These are the activations of a small neural network, seen along a few directions. Each row is one input.
In each table, some parts of the input vary, and every possible input appears once, in random order.
Descriptions start from the smaller parts, as in this example, which fits no table here: ring(5) and (point or line(11) or (values(3) and line(6))).
Shared parts are said once, and a part with two or three values counts as separate values.
In the rows, zero is written as 128.

Other details of the inputs vary at random and push rows far along two fixed directions, the same in every table; ignore that.

A family of inputs:
R1: [ 91 180 126 146 172 172  68  40 162 154 151 106]
R2: [166 138 149  92 169 130 104 123 120 127 120  93]
R3: [119 140 150 109  91 120 137  91 133 139 127 156]
R4: [118 157 186  91 167 158 158 103 146 151 160 123]
R5: [ 82 135 120 107 116 138 123 121 119 127 118 149]
R6: [109 131 137 136 193 130 129 161 125 146 143 144]
R7: [164  83  83 110  71  86  24 148  76  97  47  79]
R8: [ 98 154 139  98 155 141 159  91 151 115 152  69]
R9: [142 152 159 149 167 125 149  98 130 128 108 152]
R10: [115 116 120 172 101 119 142 149 119 139 107 193]
R11: [150 100 108 235 125 116 191 185 151 119 161 222]
R12: [171 101 122 128 132 111  85 168 113 132 103 113]
R13: [168 142 175 130 182 139 153 132 142 130 152 164]
R14: [ 92 172 153 117 200 119 119  99 125 123 123  98]
R15: [189 102  91  97  90  86  23 135  75 104  36  58]
R16: [127 120 110  94  81 122  93 164 108 150 106 118]
R17: [108 167 142 136 176 183  70  64 173 164 171 102]
R18: [155 120 132 111 113 107  89 103 106 111  83 110]
R19: [193 100 127 129 119 108  85 157 109 139  99 109]
R20: [ 89 161 127  96 137 153 188  98 165 128 162 110]
R21: [110 158 143 119 168 141 162 100 153 112 147  69]
R22: [125 131 123 119 109 149 189 104 155 121 171 152]
R23: [ 64 154 154  74 154 159 138 132 142 146 167 129]
R24: [169 102 105  57  42 109  54  96  83 109  75  88]
R25: [143 134 157  52 130 145  95 107 121 136 114  60]
R26: [230  78  89 199  44  82 154 169 132 111 118 191]
R27: [ 69 132  94 116 122 139 160 137 140 127 153 114]
R28: [ 66 135 135 140 142 136 136 129 109 129 126 145]
R29: [ 96 118 113 172 119 127 177 153 145 128 161 154]
R30: [117 102  98 158  66 107 121 165 103 136 117 192]
R31: [206  79  97 172  39 108 150 147 127 115 121 162]
R32: [ 69 165 160 123 161 149 145  98 128 129 126 124]
R33: [216  95  97 127  76  81  50 131  75  97  61 121]
R34: [116 121 117 184 152 116 132 155 102 133 106 168]
R35: [193  73  68 210  74  80 127 195 124 100 109 175]
R36: [146 120 120 169 159 117 172 126 147 108 147 141]
R37: [ 92 114  98 182 114 120 180 169 139 134 155 160]
R38: [162 114 136  70 134 127  66 125 108 123  99  58]
R39: [125 152  96 201 144 166 114  78 179 150 180 150]
R40: [128 134 146  82 129 135 103 135 127 138 126  98]
R41: [123 114 133  99 120 128 106 153 123 142 123 114]
R42: [225  92 103  83  57  93  36 100  84 100  36  79]
R43: [154  80  77 234  76  94 161 201 107 123 143 205]
R44: [102 136 107 174 169 125 158 157 133 116 148 125]
R45: [112 129 144  40 114 150  91 110 121 138 124  62]
R46: [131 118 119 110 132 116  91 158 106 143 110  96]
R47: [102 134 134 147  98 127 156 125 128 150 128 186]
R48: [127 112 118 180 133 123 178 148 145 116 156 160]
R49: [109 137 151 126 171 143 133 155 139 138 133 137]
R50: [151 143 177 117 164 138 151 117 145 142 146 141]
R51: [ 91 134 132 149 165 125 139 125 118 127 122 160]
R52: [180  96 118 226 120 117 201 166 155 116 164 234]
R53: [120 161 178 106 181 148 144 124 143 142 159 123]
R54: [111 119 121 155 120 129 171 133 148 115 153 140]
R55: [ 75 155 120 104 137 148 179 105 154 131 166 100]
R56: [ 81 169 157 131 186 142 144 107 132 126 124 126]
R57: [ 79 167 164  93 163 139 133  75 125 132 131 102]
R58: [176  99 128 164  62 106 132 135 111 125 101 202]
R59: [147 138 156   5 106 155  75  76 112 116 105  32]
R60: [104 139 129  45 138 140  70 121 106 124 103  32]
R61: [ 80 128 111 124 114 143 169 128 140 120 159 119]
R62: [100 121 113 170 153 123 173 150 150 121 159 143]
R63: [ 95 164 171  76 148 158 156 110 151 159 166 129]
Description of these inputs: values(3) and (point or (line(4) and line(5))).
The inputs of R4 and R31 match in every part but the values(3) part. If R46 is changed in the same way as R4 into R31, which row does it become?
Answer: R43
Change only the line(4) part in R13. List by row number the other rows that result.
Answer: R4, R50, R59

A family of inputs:
R64: [120 109  96 181 110 113 118 156 117 133 113 173]
R65: [165  95 105  96  42 124  90 135 111 138 113 129]
R66: [166 114  96 108 104 111  73 112 113  98  91  46]
R67: [134 107 113 195 132 113 175 176 130 130 143 191]
R68: [ 62 152 131  70 156 151 152 112 140 120 157  55]
R69: [186  93 114 158  67 113  87 148 108 142 100 186]
R70: [ 99 137 153 140 120 148 189 143 152 164 181 192]
R71: [205  90 119 162  70 110 105 148 122 136 109 177]
R72: [143  86  78 164  46 116 140 168 125 132 139 174]
R73: [157 115 144 173 124 118 163 168 126 144 142 219]
R74: [156  99  96  99 111 102  81 145  96  99  79  62]
R75: [ 94 149 124 144 158 137 135 109 141 128 138 113]
R76: [160  93  79 151  79 104  74 138 102 113  90 118]
R77: [194  99 121 120  87 106  89 143 109 128  95 132]
R78: [103 165 163 149 178 154 162  97 159 150 162 172]
R79: [125 170 172  51 194 148 116  78 139 112 124  40]
R80: [ 94 175 171  83 189 155 123  80 139 137 136  82]
R81: [108 139 165 165 163 137 172 147 142 159 159 209]
R82: [ 92 158 176 131 193 144 176 135 139 154 159 173]
R83: [136 123 147 100 133 118 108 148 110 133 105 133]
R84: [145 118 110 213 119 120 159 144 145 125 152 188]
R85: [ 54 157 154  84 104 158 207  99 146 141 175 159]
R86: [103 148 152 130 150 143 117 121 125 151 129 162]
R87: [168 111 122  79  98 108  56 134  91 124  74  93]
R88: [ 59 136 116  90  78 143 186 102 136 119 154 109]
R89: [132 127 139 109 127 125  96 126 112 140 107 136]
R90: [155  83  90 194  88  94 134 191 107 130 112 192]
R91: [ 97 133 122  85 167 121 103 132 109 106 100  53]
R92: [ 98 152 144 169 183 138 186 123 158 121 168 143]
R93: [ 89 152 144 169 183 138 188 129 157 127 164 146]
R94: [147 102 107 178 111 107 143 163 124 120 128 165]
R95: [ 56 153 121 142 139 157 178 114 155 143 181 146]
R96: [123 134 125 163 149 128 145 118 147 109 143 123]
R97: [132 110 132 140  92 132 172 166 132 150 162 202]
R98: [109 161 139  73 193 136 125  86 138  90 125  18]
R99: [162  97  78 106  88 101  56 132  93  98  69  65]
R100: [171 127 127  85  97 125  49 103 109 122  88  81]
R101: [ 74 163 152 117 140 162 171 107 157 161 180 165]
R102: [207  95 124 183  82 113 125 148 128 137 126 198]
R103: [109 145 118 144 158 138 130 102 146 123 136  99]
R104: [109 106 103 167  85 124 177 170 138 138 161 182]
R105: [189  93  89 106  90  96  77 143 103  91  75  58]
R106: [146 157 153  56 148 152  60  58 128 109  99  24]
R107: [ 87 165 165 140 185 148 163 117 142 157 159 176]
R108: [ 92 145 131 149 171 135 148 117 140 128 147 121]
R109: [198 100 126 123  91 111  96 135 116 126 102 130]
R110: [146 150 160  75 159 141 104  89 137 119 116  70]
R111: [ 62 162 127  75 190 139  96  94 117 110 110  32]
R112: [ 69 160 141  98 198 142 135 106 137 119 131  65]
R113: [212  91 125 120  81 105  88 145 107 116  92 123]
The inputs of R88 and R85 match in every part but one. If R91 is changed in the same way as R88 into R85, which row does it become?
Answer: R83
The inputs of R113 and R105 match in every part but one. If R80 is changed in the same way as R113 into R105, which row does it become?
Answer: R108
What do these inputs look like to the network?
Answer: values(2) and (point or (line(4) and (point or line(5))))
Start at R97 and move only the line(4) part, one step at a time. The first step leads to R70. Which rows follow, in order?
Answer: R65, R101
Start at R95 and move only the line(4) part, one step at a time. The first step leads to R72. Which rows follow, in order?
Answer: R104, R68
Start at R90 and move only the line(5) part, one step at a time. The first step leads to R112. Which rows follow, in order?
Answer: R94, R93, R92
Change only the values(2) part in R64. List by row number the other rows that result.
Answer: R86
Start at R89 and move only the line(5) part, one step at a time. The first step leads to R107. Which rows follow, in order?
Answer: R80, R71, R102
